Each row below holds a small network's activations on one record, seen along a few directions.
After each row come some of the record's fields: Gapip, Dilur, Pima, Tibep, Vap.
Not every record has every field; a missing one is written missing.
Other fields move the rows too, some of them a lot.
Random noise pushes rows far along 15 fixed directions. That doesn't count. These rows show it; they differ only by the noise:
[ 162  730 -394 -273 -218 -168 -324 -132  314 -179 -123  155  298   92
 -660  -41  139  -22 -207  371 -444 -412  460  161  304 -128  163  -12
 -101   22  294  -20   41  153]
[-103   30 -229  433 -183 -637 -163  150  183    6  180 -303  298  326
  -47  -22 -414  491 -606 -146   17  100  338  -12   95 -127   80  396
   90 -157 -268  203 -239  228]
[ -48 -335 -178  365  -78  -17  222  -40 -145 -195   -3 -424 -176 -273
  112 -105    7  -91   55 -385   45  148  -87   31  -65   96   16  -41
  137  -68 -379  -34  178 -210]
[ 216  -52   56  330  117  259  -41  -42  210 -192   20 -448 -231  -51
 -108  380   74 -501   74 -422 -229  -11  371 -120  162  185  205  164
   51  203 -287 -189  123   97]
[ 372  169 -111 -114  -95  169  162 -249  319  -15 -330 -174  -41   85
  -96 -132 -302  -40  -97    3  -61 -300 -295 -122  -23 -143 -192 -306
  -42 -437 -106 -206  168  245]
[-109 -170 -322 -429 -348   98  170 -108 -234 -190  488  162 -185 -288
  169   38  372  -87  249  -37  357   73 -109  307 -202  -42 -338 -139
 -317  108    3  223  298   72]
[ -30  -93   43  139   57  138 -181  -41  385  134   12  212  281  -68
  132  337 -134  173   77  170 -166  -10   66  254  151   26   76   13
 -435  -74  219   80  -40 -186]
[ 180   69  183  -65 -202  159  -56 -122   61 -122  -12 -139  -93   40
   98 -103 -182 -185 -158  -47 -189  -97   72 -230 -155 -251  -37   67
 -152   84   -6 -150   95  203]
[   1   -5  143  243  261  229 -175   39   77  -23 -434  116   62 -253
  -77   55   84  -20  266   -8 -278  -35 -188  129  159  208  140  -42
   18 -179  208  -42   96 -532]
[  40 -206 -280  201  180  512  454 -586  205    6   39   44 -154    9
 -300  403   32 -139  173  387 -342 -237  -82 -240 -276  127  188  106
   -6 -255  261 -314  222 -245]
[-136  -69  145   37  232 -144  197  118  -42  502  148  -73   -8   81
  207    4  -76  -59  -21   51  278  141  -85 -422 -148   53  -94  -21
  225  220  -48 -446 -177  253]
[  44  -98   94  202 -123  100  114 -318  104  -39   30    3   37  101
  201   -6 -395  196 -142  155 -202   30  -52 -241 -307 -235   44  139
 -168 -289   92   -5  -29 -111]
[ 119 -478  143 -154  -73  357  -32 -191  155  -51  101 -112  -83  187
  102  -45  -54 -158 -268  154  -34  -33 -253 -164  -21 -233 -223   52
 -241  101   80  -72   -6  408]
[  53 -221  246  373  251   16  201 -427   95 -171   31 -248   45 -120
  170   56  -68  -68  293 -117 -165  495  106   28  364   89  397 -143
  138  -83 -215  233 -367 -320]
[  -4 -129  247  307  380 -126  153    9  181   78   13  124  113 -138
 -112 -112  221 -124  236 -128  -47  -58   27  364  331   70   33  -80
  154   31  106  130 -201   39]
[  18  295   79  -68  -28  -57 -228  -97    4 -130  136 -214  -42  205
  -78  190 -158  116  -14 -164 -100  219  174 -157  239   17  327  298
  125   42 -110  121  -38  136]
[ -13  190  308 -427 -305  209 -196 -347  -80 -188  246 -185  -72  128
  216 -109 -381  206   71  -50 -199  249 -135 -122  186 -351  386  158
 -198  174   -4  135  100  277]

[ 294    9  -58   11   48  -30  -56 -380   48 -359  -50    7    0  412
  -89  -86   53    4 -182  136  105  298    2 -182   90  -98 -221  -62
  240 -573  -63  515 -469  109]  (Gapip f2; Dilur y1; Pima z2; Tibep t1; Vap j1)
[-154  -97 -209  347  -77   66  127 -307  147  -82  574   53  -12 -119
  152  486 -247  173  204   81 -210  124  430   12 -306  -15  304  260
 -422  139   38   52  103 -168]  (Gapip f1; Dilur y1; Pima z2; Tibep t1; Vap j2)
[  20  131   34 -388  105  164 -418  -47  106    7 -312  -21  155  161
  -73  101 -115  285   24  224  -59  237 -349  -34  492  117  193  -91
  -35  -84  114  126 -102  -93]  (Gapip missing; Dilur missing; Pima missing; Tibep missing; Vap missing)
[  58  301   29 -110  133  338  284 -477 -256 -351  183  171 -411 -217
   40 -357  282 -251  744 -159 -105   53 -348  -60 -161 -201   25 -196
  229 -266  242  135  189   54]  (Gapip f2; Dilur y2; Pima z1; Tibep t1; Vap missing)
[-167  -30 -153  271  -21   56 -416  516  141  228  258   57   24 -181
  398   86   44 -127  214 -390  127  -64  108  146 -119  -67 -243  -75
 -395  146  -45 -212  166  293]  (Gapip f2; Dilur y1; Pima z1; Tibep t1; Vap j2)
[  -7  364  311  -14  148 -373  149  281 -254  197 -294   44   39  -10
  120  135 -272  207 -110  -35  153  179   89 -366 -175  248  113  234
  346   72  -67  -96  -98 -438]  (Gapip f2; Dilur y2; Pima z2; Tibep t2; Vap missing)
[ -91 -433  215  325  293  374  -23   23 -123  -36   16  -92 -356  -77
  175 -333  120 -229  305 -367  -61   71 -513 -222 -131 -121  -95  -73
  134   -9  -12 -216  118  194]  (Gapip f1; Dilur y2; Pima z2; Tibep t2; Vap missing)
[ 315 -371  271  234   64   -4  196 -255  202 -193 -145 -110   21  149
  -55   95 -131 -105 -326   86  -37   39  149   47   43   41  -74   96
   13 -179  -90  288 -260  -18]  (Gapip f1; Dilur y1; Pima z1; Tibep t1; Vap j2)
[  25  389 -101  -36   11 -183  -64  -70 -199 -181  -13 -208 -172   52
  -25   70 -123  194  171 -269   35  313   47 -215   59  163  287   57
  281 -196 -300  135   17 -237]  (Gapip f1; Dilur y2; Pima z2; Tibep t1; Vap j2)
[ 194  -38  257 -281   30   97  146  -21   -9 -131 -317  379  -60 -117
 -236 -209   72  117   96  -12   88 -380 -438  452  -16  -24 -247 -126
  -86 -305  187  259  217  -35]  (Gapip f1; Dilur y1; Pima z2; Tibep t2; Vap j1)
[-287  -19 -107  213 -114 -393 -190  390    0  107  -39 -114  288 -222
  214 -151  -97  357   21 -319   70  146   37  504  293   42  179  -89
 -128  147 -199  154   17 -196]  (Gapip f2; Dilur y1; Pima z2; Tibep t2; Vap j2)
[  78  308  104 -498   13  -86  -38 -229  -79  -83 -120  470  217   84
 -333  259  311  -86 -139  671 -160   31  436  -46   55  120  126   52
  -27  154  435  189 -305 -487]  (Gapip f2; Dilur y1; Pima z2; Tibep t1; Vap missing)
[  62 -339  358 -315  194  305  120  -88  -60  125  -78  161  -97 -280
  105 -208  138 -181  348  102  224  126 -506  202  184   41 -168 -461
 -143  215   79  -84   30   76]  (Gapip f1; Dilur y1; Pima z2; Tibep t1; Vap j2)
[  37  107  201  116 -200   99 -206 -219  -39 -256  -44 -464  -29  190
  389 -304 -552  209  -82 -223 -229  373 -166 -345   97 -320  251   98
   72 -215 -216  142  -99  119]  (Gapip f2; Dilur y2; Pima z1; Tibep t1; Vap missing)
[  23 -296  -27 -187 -229  409 -173  127  -53  -15  -47  -74 -121   49
  125  218   71 -222 -287   96    1  -99  -61 -102 -211   14 -216  164
 -248  135   67 -142  292   28]  (Gapip f2; Dilur y1; Pima z1; Tibep t1; Vap j2)
[-128  279 -105 -191 -116 -231 -165   99 -265  -83  -17   32   27 -149
  108 -481  176   77  201  -96  126  147 -144   72  122 -139  -64 -233
  174  -45  -16  118  -26  -11]  (Gapip f1; Dilur y2; Pima z1; Tibep t1; Vap j1)
[-178    0  220   65 -277  213 -156  144 -301  -76   62 -134 -175 -153
  145  127 -311  151  -23 -173 -142   -2  -22  -22 -231   23  216  513
  -89  198   16  -38  463 -203]  (Gapip f1; Dilur y1; Pima z1; Tibep t1; Vap j2)
[-109 -211 -152 -567 -155  222 -212   -3 -191   52 -124  360   24   -5
   13   79  250   92  -21  440  172  128 -322  -14  -95  109 -199 -203
 -277   -8  203   30   42 -300]  (Gapip f1; Dilur y1; Pima z2; Tibep t2; Vap j2)
[ -30  289   84 -152  186 -205   25  161   93  261 -402  218  256  -41
  -14   56  -45  329  170   65   80  -94 -185  234  246  202   65 -180
   98 -196   89   34  -39 -372]  (Gapip f1; Dilur y2; Pima z2; Tibep t2; Vap j1)
[  94   98   56 -107  -29 -139 -225   93    0  253 -370  100  226  149
  180 -317 -216   45 -344  373   85  144 -144 -501 -248 -141 -333 -299
    2 -135   36 -299 -342  -14]  (Gapip f1; Dilur y1; Pima z2; Tibep t1; Vap missing)
[  50   83 -381 -389 -329  -26   39 -164 -183 -344 -130   10   52 -230
 -176  149  215   11 -101  291   40  130  159  220   77  165  -12  -56
  -52  -64  -17  313  114 -465]  (Gapip f1; Dilur y1; Pima z1; Tibep t1; Vap missing)
[-278   79 -259  158   99  -66  251 -434 -187  -99  202 -125  -26   12
   52 -105  -36  282  340   78 -113  340 -148 -114   95  -70  439  -25
  266 -223  -22  135 -109 -251]  (Gapip f2; Dilur y1; Pima z1; Tibep t2; Vap j1)
[  94 -183  220   78  -16   15   -5 -235  106 -290  -93  -51  111  -51
   17 -330  -90   -6 -115  116 -265   78  -22  167  247 -268   90 -104
  -76   36  101  234 -240    4]  (Gapip f2; Dilur y1; Pima z2; Tibep t2; Vap missing)
[-244  -95  165  374  401  -35   -4   86   57  341 -101  -50  149 -187
   36 -211   28 -100  173  111 -174   86  -63 -148  156   41  159 -196
  188  242  131 -403 -212  -31]  (Gapip f1; Dilur y1; Pima z1; Tibep t2; Vap missing)
[  99   28  259 -626 -109 -298   58   43 -438 -245 -423   87   92 -256
  -15 -376  254  -13  -37  105  124  243 -153  225  273   64   -8 -325
   75  264 -108  293 -132 -494]  (Gapip f1; Dilur y1; Pima z2; Tibep t2; Vap j2)
[ 300  660  281 -112   57 -235  149 -178  270  -27  191  466  107  -77
  124  318  -54    3  447 -180  177  -29  399  469  124   61  -35 -269
 -179 -382   23  486 -182   20]  (Gapip f2; Dilur y1; Pima z1; Tibep t2; Vap j2)
[  -5   -7 -126   97  218  -14  -34   51  377  232 -171  192  172  125
 -319  214 -153  441  173 -117   98 -246 -334  501  312  220  114 -108
  -51 -517   -9  129  119    0]  (Gapip f1; Dilur y1; Pima z2; Tibep t1; Vap j1)
[ 123 -133  -19 -259 -118 -101 -128  119   63  -47   96 -152  -85  355
  -34 -352  -39  -26 -256 -156  145 -137 -272  -94   14 -348 -311  -40
  -54   40 -138    5  -17  690]  (Gapip f1; Dilur y1; Pima z1; Tibep t1; Vap j1)
[  74  165  287   15  -19  -41  106 -291  -46 -155  120  117  -14  121
 -125  -29  -97  -24  -53  118 -240  -50  249  -69  -48 -170  224  200
   62  -18  168  144 -165   39]  (Gapip f2; Dilur y1; Pima z1; Tibep t2; Vap j2)
[  35  746  -40 -196 -184  -61 -312   61  105   -3  136  126  133   76
  180   25  -25   39  303 -174 -159  -27  359   75   72 -228  175  -88
 -174  -47   61   66    8   97]  (Gapip f2; Dilur y2; Pima z2; Tibep t1; Vap j1)
[ 209 -120  197 -263  149  114  305 -341   46 -122  264  199 -171  321
 -144  267   83  -97  -70  190  125  -55   33  -78  -70  -43 -161  265
  103  -58  206  274 -157  275]  (Gapip f2; Dilur y1; Pima z2; Tibep t1; Vap missing)
[ -67  470 -145  114 -194 -111   40   26  242  245  151  146  191 -279
  198   90 -410  264  249  -28  -76 -238  181  277  -94 -141   87  -54
 -334  -55   90 -123  252   53]  (Gapip f1; Dilur y1; Pima z1; Tibep t1; Vap j2)
[  -1  -54  -38 -141 -269   43  393 -240 -146 -167  321 -165 -126 -120
  200  -24   32 -132   67 -141  -36  -11  137  108  -85 -160  110   81
  -68  176 -119  142  145   12]  (Gapip f2; Dilur y2; Pima z1; Tibep t1; Vap j2)
[ -47 -405  278   76  244 -161  527  195 -179  208 -424 -144 -118  -87
 -191 -210 -244  381 -110 -333  313 -252 -707  361  107  246  -39  179
  509 -257 -197   76  303 -122]  (Gapip f1; Dilur y1; Pima z2; Tibep t1; Vap missing)

Which values does each new row have?
[  14  210  301  430    7  -33 -373  195  422   -5   49  145  193 -115
  363  217 -463  360  349 -549 -123   23   85  553  230 -119  179    7
 -495 -353 -109  381   91   -7]  (Gapip f1; Dilur y1; Pima z1; Tibep t2; Vap j1)
[-297  273  190 -260   96  -24 -463  151 -388 -275  299  696  -75  -65
  -68 -122  569  152  528  -34  -68  153  -33  317   51  -68   94  256
  -35   82  508  584  -39 -226]  (Gapip f1; Dilur y2; Pima z2; Tibep t2; Vap j1)
[ 142  185   -4 -156  226  176  202  -74  -85   68  225  361 -291   98
   93  252  254 -195  345   72  337  -13 -149 -260 -402  118 -369    6
  158 -303  214   39  -23   76]  (Gapip f2; Dilur y2; Pima z1; Tibep t1; Vap j1)
[  20 -172 -210  435  -12  -46 -177   47  117 -156 -100 -375   24   55
   54  -57 -171  -20 -211 -165 -227  109   74 -174   85 -101  120   62
  -27  -21 -227  -69  -75   -9]  (Gapip f2; Dilur y1; Pima z1; Tibep t2; Vap j2)
[ 300  581  188  -20  224  -50  -23 -220  113 -104  -82  -97  -87  199
 -145  -14 -123 -103  218 -107  -32  138  127 -223  217   30  182 -131
  347 -266 -121   83 -273  167]  (Gapip f2; Dilur y1; Pima z2; Tibep t1; Vap j1)
[ 114  506   11 -190   40  -75   10    5 -178 -155    3   42 -153  -50
 -136  -58  189 -130  246 -177   34   42  106  -10  128   50   74  -16
  312   11    9  103   65   87]  (Gapip f2; Dilur y2; Pima z2; Tibep t2; Vap j2)
[  89   31 -145 -709 -316  284 -364    7   37  -68   -1 -156  -50   47
  -26 -202   18   -3  -33   26  170   35 -418  148  331 -171 -171 -354
 -267  137 -134    0  243  529]  (Gapip f1; Dilur y1; Pima z2; Tibep t1; Vap j1)
[ -59  221   45 -247  -61   50 -242  244   15   27  -16   86   78 -196
  232  -26  178  -36  296 -202   26  -36  -15  329  221  -18   43 -139
 -228  204   48   65  115  -77]  (Gapip f2; Dilur y2; Pima z2; Tibep t1; Vap j1)
[  78  -62  102 -253 -138  162  -22 -271 -191 -239  327  130 -168   85
  227  -69  255 -172  172   60  199  359   32  -96  -72 -136 -203 -186
  -27 -144  -39  339 -257  122]  (Gapip f1; Dilur y2; Pima z2; Tibep t2; Vap j1)
[  24 -317 -119  -58 -177 -316   40  116  -52  -87 -103   53  159  102
 -130 -253  167  -20 -473  147  102  -79   89  141    6  -75 -247  -76
  -51   55  -68  177 -217  -33]  (Gapip f2; Dilur y1; Pima z2; Tibep t2; Vap j2)
[ 482  371  184 -455   46  131  294 -236  261 -102  -13  236 -176  448
 -232  104 -133  -74  -65   25   10 -536 -108  -55 -123 -190 -270  128
   19 -391  211  153  116  553]  (Gapip f2; Dilur y2; Pima z1; Tibep t1; Vap j2)
[ -69 -579 -202  392  178   78 -174  157  267    7  216 -181   55  -48
  -31 -150  330 -318   -5 -251   40  -23  -14  344  357  -18 -184 -262
 -112  224 -187  -66 -133  511]  (Gapip f2; Dilur y1; Pima z2; Tibep t2; Vap j2)
[ 203   32  -57  326  200 -153 -136  117   75 -229 -259  -91  -96  125
 -381 -247  233 -289 -248 -103 -167 -164  189 -107   70  -18 -154   70
  294 -107  -18    1 -178   92]  (Gapip f1; Dilur y1; Pima z2; Tibep t1; Vap j2)
[ 175   53  -45  -21   83  407 -120 -254  249  -19 -337 -200  -22  124
   41   59 -257    5  102   49 -192   69 -371 -190  195  -15   94 -241
  -21 -417  -34  -97   31  -47]  (Gapip f2; Dilur y1; Pima z1; Tibep t1; Vap missing)
[  15  253  234  413  239 -175   74  204 -153  201 -418  196   21  -82
   -5 -385  -14  -93    7   12  -63 -135  -28 -282 -354   -6 -196 -120
  446 -334  163 -253 -196 -271]  (Gapip f2; Dilur y1; Pima z2; Tibep t2; Vap missing)
[ -19  287  136  121  -49  -81  -18  -11  109   72   -3 -129   20  -87
   82  -83 -366  147  102 -205 -206  -43   76   -6   75 -121  314   35
  -12   46  -84 -127  105    9]  (Gapip f1; Dilur y2; Pima z2; Tibep t1; Vap missing)
[ 158   32    4  330   42 -114 -189  237  351   48  117  198   52  151
  133  429  -60  -64 -114 -210   85 -115  377   70 -211   36 -308  156
 -256 -245  -41  182 -132  139]  (Gapip f1; Dilur y1; Pima z1; Tibep t2; Vap missing)
